A small network was shown many inputs. Here are its activations along a few directions, one row for each input.
Each table varies a few parts of the input and shows all the possible inputs, shuffled.
Descriptions start from the smaller parts, as in this example, which fits no table here: one of 2 separate values, together with either a single point or one of 11 places around a ring or (one of 4 places along a line, together with one of 8 places around a ring).
Shared parts are said once, and a part with two or three values counts as separate values.
(in the rows, 128 means zero)

Other details of the inputs shift rows strongly along three fixed directions, in all tables alike. That doesn't count.

A family of inputs:
x1: [107 133 128 135 142 149  96 113 170 155 103 140 125 120]
x2: [110 141 127 137 138 123  89 122 160 148 131 158 134  90]
x3: [ 96 126 157 141 148 209  99 111 199 151  65  93 108 162]
x4: [101  94 120 101  65 166 242 154  67 132 153 166  99 170]
x5: [126 114 153 117 157 170 155 147 155 135 100 119 136 141]
x6: [130 138 153 120 182 122 117 155 161 131 130 159 161  82]
x7: [122 106 145 118 167 154 147 138 151 145  87 123 145 147]
x8: [134 102 160 135 158 141 124 151 157 143 122 140 162 108]
x9: [110 160 126 129 135  73  92 141 138 130 182 201 147  38]
x10: [ 97 137 166 147 159 191  87 121 200 146  88 117 120 127]
x11: [138 112 157 133 150 134 125 148 147 133 135 136 150 108]
x12: [152 149 112 136 105  82 112 119  97  99 164 119 123 111]
x13: [126 158  81 156  97 100  40  60 136 131 103  79  94 157]
x14: [128 121  78 168  44 128 103  69  99 124 108  49  71 217]
x15: [153 113 101 155  91 122 111  91 107 120 113  58 107 188]
x16: [150 149 128 135 145  55  92 134 123 116 178 169 160  64]
x17: [118  98 132  75 123 155 248 174  75 127 134 161 128 151]
x18: [137 123 141 136 147 155 118 130 157 130 100  96 133 143]
x19: [127 126 139 121 164 131 125 133 144 133 105 121 141 125]
x20: [146 156 103 126 111  81 115 118  91  97 154 118 118 120]
x21: [ 92 127 148 119 143 189 136 126 163 146  93 138 115 140]
x22: [124  87 137  83 121 157 252 183  79 135 154 176 146 138]
x23: [153 111 108 137  80 114 142 117  80 112 145  92 109 167]
x24: [133 112 133 145 152 152 109 116 159 140  77  86 135 168]
x25: [152 152 127 136 121  71  94 130 111 101 177 137 134  75]
x26: [116 131  82 111  68 118 156 103  60 126 139 132  85 170]
x27: [133 125 140 112 132 139 165 149 119 118 138 138 138 116]
x28: [150 148 111 136 135  62  94 123 114 116 164 146 152  89]
x29: [136 130 152 120 148 127 141 154 137 123 148 154 152  91]
x30: [144 159  97 120 111  72 117 111  84  98 150 118 112 119]
Description of these inputs: either one of 10 places around a ring or (one of 4 places along a line, together with one of 5 places along a line).
- Start at x9 and move only the place on the ring of 10, one step at a time. The first step leads to x14. Which rows follow, in order? => x4, x10, x3, x21, x26, x13, x1, x2
- Which other rows does x27 become when the place on the line of 4 takes its other values? List them by row number. => x18, x22, x28

A family of inputs:
x31: [157 151 129 185 132 114  22  90 186 119 118  60 134 113]
x32: [119 129 100  92  96 132 184 133  83 130 145 158 117 125]
x33: [151 103 108 139  58  95 157 125  56 107 173 106 108 160]
x34: [ 99 125 129  94 133 127 194 165 115 140 140 188 137 113]
x35: [100 103 158 138 129 217 147 140 185 160  91 116 124 145]
x36: [116 129 117 148 112 156 113  89 127 125  84  71  87 205]
x37: [151 120  94  83  83 100 209 146  34 104 173 145 118 138]
x38: [157 177 111 171 158  39  11  93 149 100 134  89 138  97]
x39: [110 119 146 155 111 146  97 115 153 137 122 120 113 131]
x40: [163 171  87 135 136  34  55 101 119 101 162 118 144  71]
x41: [109 179 147 104 170  88 110 148 134 118 179 215 146  38]
x42: [162 163  91 129 121  60  80 101 102 103 155 110 131  93]
x43: [141 119 160 163 144 154  84 129 188 131 110  92 144 118]
x44: [126 128  91 140 112 150 104  85 148 140  78  70  99 177]
x45: [ 95 106 125  92 110 142 224 159  71 128 145 172 120 153]
x46: [116 132 119 111 108 154 150 118 104 126 118 126  97 160]
x47: [126 140  78 148  85  93 105  83  90 115 111  79  86 190]
x48: [120 122  70  98  64  96 204 126  41 122 156 154 102 155]
x49: [138 168 160 101 179  81 121 162 127 108 183 199 166  41]
x50: [136 104 168 154 143 164 104 139 179 136 113 104 138 127]
x51: [117 120 201 118 217 176 134 169 196 136  98 150 168  97]
x52: [114 159 154 130 139  88  93 155 146 126 193 211 148  24]
x53: [102 110 154 104 154 222 160 139 173 156  68 120 117 156]
x54: [124 111 182  87 180 180 194 186 142 135 124 177 157 100]
x55: [113 115 135 126 147 121 112 130 144 161 141 192 156  98]
x56: [137 120 130 135 138 121 134 134 111 114 122 105 131 155]
x57: [142 121 134 146 158 144  96 116 174 139  74  79 142 140]
x58: [132  63 157 137 159 195 142 135 172 173  76 117 155 175]
x59: [112 101 127 127  71 168 187 136 104 136 135 136 110 160]
x60: [154 130  80 150  92  82 113  94  85 115 118  62 108 185]
- The inputs of x46 and x54 match in every part but one. If x59 is changed in the same way as x46 into x54, which row does it become? => x43
- Describe the family of inputs behind these rows. => one of 2 separate values, together with either a single point or one of 4 places along a line or one of 10 places around a ring
- Which other rows does x32 become when the choice among 2 separate values takes its other values? List them by row number. => x42
